These are the activations of a small neural network, seen along a few directions. Each row is one input.
In each table, some parts of the input vary, and every possible input appears once, in random order.
Descriptions start from the smaller parts, as in this example, which fits no table here: one of 5 places around a ring, together with either a single point or one of 11 places around a ring or (one of 3 separate values, together with one of 4 places along a line).
Shared parts are said once, and a part with two or three values counts as separate values.

Other details of the inputs shift rows strongly along three fixed directions, in all tables alike. That doesn't count.

Rows:
x1: -3.63, 3.04, -4.35, 0.00, 0.94, -2.27, -6.17, -2.04, 2.32, -0.60, 1.87
x2: -0.98, -3.88, 1.40, -1.81, 0.35, -0.23, 2.61, 1.48, -1.11, 2.33, -3.94
x3: -3.13, 2.76, -4.84, 0.15, 2.06, -2.67, -6.27, -2.29, 1.39, -0.54, 2.79
x4: -0.59, -1.02, 1.54, 1.30, 3.39, -2.88, -1.22, -0.48, -0.10, 2.81, 0.35
x5: 0.63, -2.59, -2.28, 1.82, -6.16, -1.26, -2.13, 1.31, -3.67, 1.57, -1.71
x6: -2.19, -0.20, -0.02, -1.20, 4.86, -2.01, 5.14, -1.84, 0.74, 0.80, 0.41
x7: -0.41, 3.62, -0.59, 6.00, -0.93, -5.97, -1.45, -2.18, 1.55, 0.27, -0.97
x8: -1.22, 0.89, -1.73, 3.36, -1.69, -3.86, 1.92, -1.18, -0.60, 0.08, -2.08
x9: -1.48, 4.46, -0.10, -1.02, 0.92, 0.49, 7.36, -1.59, 3.79, -3.06, 0.47
x10: 1.15, -4.17, 4.81, 0.95, 0.68, -1.34, 3.05, 2.37, -0.83, 3.34, -5.56
x11: -1.52, -5.86, 1.17, -0.14, -2.62, 0.27, -0.23, 2.84, -2.45, 4.57, -4.97
x12: -0.99, -0.47, 0.99, -3.10, 4.38, -0.45, 5.62, -0.46, 0.79, 0.01, -1.13
x13: -0.51, 1.70, 1.14, -3.27, 0.31, 4.03, -4.86, 1.39, 3.52, -1.15, 1.89
x14: -0.99, -1.45, -0.16, 2.05, -1.71, 0.02, 2.46, 0.81, -1.38, 1.25, -3.81
x15: 0.42, 2.05, 0.89, -2.04, -2.90, 3.64, -4.90, 0.97, 2.33, -1.52, 2.30
x16: -0.50, -0.08, -1.81, 1.27, 0.67, -1.28, 1.23, -0.95, -2.02, -0.22, -1.28
x17: 1.55, 4.55, 2.05, -0.70, 4.84, 0.25, 5.56, -1.81, 2.77, -3.33, 0.93
x18: -1.83, 3.53, -3.74, 5.58, -3.32, -5.80, 0.28, -2.02, 0.99, 1.26, -0.67
x19: 0.93, 2.16, 3.36, 0.32, 1.32, 1.93, 4.85, 0.27, 2.53, -1.22, -1.70
x20: 3.03, -0.70, 1.93, 2.48, -3.47, -1.17, 2.37, 1.37, -1.39, 0.73, -2.22
x21: -0.96, 4.22, -1.63, 1.33, 0.13, -1.62, -7.18, -1.98, 2.34, -0.96, 1.83
x22: 2.23, -1.28, 1.41, 0.44, -1.93, 0.70, -2.30, 1.45, -2.06, -0.15, -0.13
x23: -4.75, 3.04, -4.98, 2.84, -0.54, -3.58, -7.60, -1.81, 2.44, 1.46, 0.93
x24: 2.64, -4.68, 2.52, 2.54, -2.67, 0.55, 0.22, 2.68, -4.85, 2.04, -1.58
x25: -1.28, 0.11, -1.86, 2.02, -1.05, -1.59, -0.10, -0.76, -1.09, 0.37, -2.33
x26: 0.18, 2.52, -1.24, -5.22, 0.71, 3.70, 1.58, -0.80, 1.21, -4.45, 3.82
x27: 2.34, -3.24, 0.34, 0.78, 0.55, 1.35, -1.49, -1.30, -0.74, -0.07, 0.43
x28: 0.93, 1.56, 1.87, 1.75, 3.60, -0.61, 4.08, -1.40, 0.30, -0.84, 0.65
x29: 1.94, -1.35, -1.63, -3.77, -3.70, 3.66, -0.44, 1.45, -2.47, -1.75, 2.12
x30: 1.73, -4.33, -1.29, -0.21, -4.41, 1.68, 0.64, 2.08, -5.04, 1.17, 0.49
x31: 0.68, 3.73, -2.61, 7.76, -1.46, -8.33, -2.25, -2.68, -0.03, 1.54, 0.20
x32: 0.07, 0.07, 1.21, -4.75, 2.15, 2.01, -5.88, 0.44, 1.73, 0.16, 2.34
x33: -0.73, 2.62, 3.07, -5.50, 2.75, 3.87, -0.63, 0.33, 5.55, -1.01, 1.88
x34: 0.86, -2.99, 1.29, -3.17, -2.31, 4.45, -8.27, 3.38, -0.88, 0.40, 0.10
x35: -0.97, -1.04, -0.63, -5.24, 3.01, 4.49, 0.83, 0.56, 0.03, -1.87, 3.42
x36: 0.26, -1.35, -1.58, 0.38, 2.99, -0.26, 6.03, -3.45, 0.68, -1.65, 0.15
x37: 1.71, 3.26, 1.93, 2.07, -1.35, -0.95, 4.94, 0.12, 2.63, -0.57, -0.59
x38: 1.22, -2.88, 0.80, -3.45, -0.71, 4.38, -8.11, 2.80, -1.36, 0.06, 1.62
x39: -0.40, -0.01, -0.06, -0.93, 3.07, 1.36, 6.84, -1.02, -0.94, -1.54, 0.45
x40: 3.79, -4.67, 1.87, 2.77, -4.04, 0.13, 0.63, 2.91, -5.23, 2.61, -1.19
x41: 0.92, -0.25, 2.05, -4.13, 3.53, 4.45, -0.49, 1.20, 1.01, -1.59, 3.44
x42: -0.14, -1.39, -0.54, -0.33, -0.21, 0.73, 3.72, -0.16, -2.39, -0.75, 0.98
Each input here is: one of 2 separate values, together with either a single point or (one of 4 places along a line, together with one of 5 places along a line).
Question: The inputs of x13 and x23 match in every part but the choice among 2 separate values. If x20 is changed in the same way as x13 into x23, which row does it become?
Answer: x5
Question: The inputs of x26 and x22 match in every part but the choice among 2 separate values. If x39 is changed in the same way as x26 into x22, which row does it become?
Answer: x28
Question: Change only the place on the line of 5 in x29. List by row number the other rows that result.
Answer: x3, x12, x16, x26
Question: A walk changes only the place on the line of 4. It starts at x11 and steps to x2. List the rest of the walk in order.
Answer: x12, x6
Question: Change only the choice among 2 separate values in x33. List by row number the other rows that result.
Answer: x11

Rows:
x43: -0.86, 0.85, -0.93, -0.56, -0.48, -0.39, -4.21, -0.28, 0.23, 0.85, 1.86
x44: -0.23, 2.63, 0.66, 0.28, 1.99, -0.79, 2.61, -1.45, 2.60, -1.40, -0.60
x45: -0.19, -2.44, -0.60, 2.35, -2.30, -0.85, -5.45, 1.34, -2.44, 2.11, -1.56
x46: 0.29, -3.99, 1.06, 2.92, -0.75, -1.59, 2.88, 1.29, -3.62, 2.79, -4.03
x47: -0.98, -0.30, -1.79, -0.44, 0.09, -0.25, -4.04, -0.92, -0.44, 0.04, 1.77
x48: 0.10, 0.26, -0.95, -0.15, 0.08, 0.35, -4.38, -0.38, 0.20, -0.04, 1.26
x49: -1.12, 3.28, -0.26, 0.85, 2.25, -2.76, 1.97, -1.33, 2.49, -0.40, 0.84
x50: -0.77, -0.17, -2.04, -0.61, 0.08, -0.07, -3.88, -0.66, -0.24, 0.17, 1.40
x51: -0.15, -0.38, 0.83, 1.93, -0.39, -2.64, 2.08, 0.16, -0.02, 1.55, -2.54
x52: -1.16, 0.73, -1.07, -0.44, -0.97, -0.11, -4.21, 0.02, 1.00, 0.77, 1.51
x53: -1.38, 0.06, -1.79, -0.83, -0.33, 0.35, -3.83, -0.03, -0.16, -0.05, 1.11
x54: -0.61, 2.79, -0.10, 0.94, 2.66, -3.00, 1.97, -2.06, 2.14, -0.40, 1.47
x55: 0.00, -4.06, 0.89, 3.06, -1.24, -1.34, 2.86, 1.60, -2.87, 2.73, -4.38
x56: 2.68, -1.44, 1.44, -5.21, -3.36, 6.29, 1.15, 2.62, -1.23, -2.16, 1.90
x57: 2.15, 0.21, 1.52, -3.89, -0.20, 4.78, 7.93, 0.78, 0.18, -3.53, 0.75
x58: -0.66, 2.70, 0.35, 1.12, 2.28, -0.94, 2.36, -1.40, 2.69, -1.01, 0.06
x59: -0.85, 1.84, -0.09, -0.75, 1.90, -0.48, 3.51, -1.32, 2.00, -1.33, -0.55
x60: 1.36, -3.90, 1.57, 2.81, -1.02, -2.34, 2.38, 1.79, -3.00, 3.18, -3.64
x61: -0.54, 3.00, 0.25, 1.31, 2.77, -1.58, 1.97, -1.86, 2.00, -0.83, 0.49
x62: -0.06, 0.04, -0.60, -0.10, 0.09, 0.33, -4.40, -0.54, 0.00, -0.23, 1.60
x63: 2.98, -1.73, 1.64, -4.59, -3.14, 7.02, 0.74, 2.61, -1.50, -2.83, 1.29
Question: What is each input in this table made of?
Answer: one of 3 separate values, together with either a single point or one of 6 places along a line
Question: The inputs of x49 and x45 match in every part but the choice among 3 separate values. If x52 is changed in the same way as x49 into x45, which row does it become?
Answer: x58
Question: Change only the choice among 3 separate values in x60. List by row number the other rows that result.
Answer: x48, x50
Question: Change only the choice among 3 separate values in x43. List by row number the other rows that result.
Answer: x46, x61

Rows:
x64: 1.73, -3.14, 1.11, 0.64, -1.70, 1.90, -2.42, 0.90, -1.31, 0.32, -2.09
x65: 2.98, -2.20, 3.48, -2.66, 0.02, 2.73, 1.52, 1.95, -1.86, -0.47, -0.79
x66: -1.91, 3.75, -0.39, -4.70, 4.92, 2.69, 2.08, -1.04, 4.65, -3.27, 2.99
x67: -1.91, 1.13, -1.99, -2.44, -0.38, -0.73, -8.60, -0.51, 0.53, 0.93, 2.36
x68: -1.04, -0.72, -2.22, 2.71, -2.77, -2.48, -2.53, -0.54, -2.36, 1.85, 1.32
x69: 0.33, -4.05, 3.04, -1.23, 0.67, 1.64, 4.26, 2.39, -2.34, 0.87, -4.76
x70: 2.16, -5.83, 1.60, -0.37, -2.06, 4.03, -2.50, 3.86, -4.14, 0.97, -2.01
x71: 1.42, -1.03, 2.57, -5.88, 0.97, 8.87, 0.15, 1.72, 0.41, -3.07, 3.06
x72: 0.40, 0.51, -0.61, 2.18, -0.31, -3.87, 3.59, -1.02, -1.50, 0.39, -1.33
x73: 2.50, -3.41, 3.63, 0.19, 0.45, 2.09, 4.19, 1.96, -2.85, -0.35, -3.98
x74: -0.90, 3.13, -1.47, -0.42, 0.60, 0.26, -6.66, -1.73, 1.80, -0.37, 5.35
x75: 2.10, -5.87, 0.07, -1.54, -4.68, 4.10, -0.87, 2.40, -3.89, 0.67, -2.79
x76: -1.63, 2.58, 0.98, -0.30, 3.56, -1.45, 4.26, -1.38, 2.67, 0.52, 1.16
x77: 0.72, 1.85, -0.08, 1.70, 0.88, -3.55, 7.22, -2.27, 1.57, -0.73, -0.91
x78: -1.49, -0.93, -3.13, 2.28, -2.75, -0.29, -4.08, -0.57, -2.42, 1.02, 0.93
x79: -1.83, -0.68, 0.61, 0.18, 1.54, 0.73, 1.32, 0.22, 0.20, 1.09, -0.83
x80: -1.60, 4.16, 0.03, -5.01, 4.09, 2.66, 1.98, -2.32, 6.03, -3.79, 2.36
x81: 1.90, 1.80, 1.30, -5.23, 0.90, 4.12, -1.96, -0.65, 3.24, -2.88, 3.81
x82: 0.57, -0.49, 0.88, 1.55, -5.06, 1.86, -2.19, 2.89, -0.97, 0.46, -2.13
x83: 0.37, 1.36, -0.50, 1.95, 1.58, -3.56, 7.33, -0.92, 0.26, -0.54, -0.18
x84: -0.43, 2.88, -0.45, 6.42, -3.67, -5.94, -1.28, 0.33, 0.37, 2.66, -1.95
x85: -0.16, 1.05, -1.81, 4.18, 0.34, -4.74, -4.84, -0.87, -0.21, 1.77, 1.18
x86: -0.12, 2.38, -0.63, 2.21, 2.16, -2.86, 7.09, -2.28, 0.23, -1.61, -1.96
x87: -1.70, 0.57, -1.56, 2.16, -0.18, -4.66, -3.81, -1.69, 1.57, 2.53, -0.58
x88: -2.06, 1.31, -2.55, -2.08, 0.58, -0.63, -7.19, -0.16, 1.61, 0.92, 3.42
x89: -0.40, -0.13, -1.90, 3.51, 0.31, -2.92, 3.92, -0.66, -1.28, 0.10, -1.66
Question: What is each input in this table made of?
Answer: one of 2 separate values, together with either a single point or (one of 3 separate values, together with one of 4 places along a line)
Question: The inputs of x77 and x75 match in every part but the choice among 2 separate values. If x85 is changed in the same way as x77 into x75, which row does it become?
Answer: x70
Question: Change only the place on the line of 4 in x86. List by row number the other rows that result.
Answer: x75, x78, x89
Question: Change only the choice among 3 separate values in x79. List by row number the other rows that result.
Answer: x71, x78
Question: Change only the choice among 3 separate values in x85. List by row number the other rows that result.
Answer: x83, x88
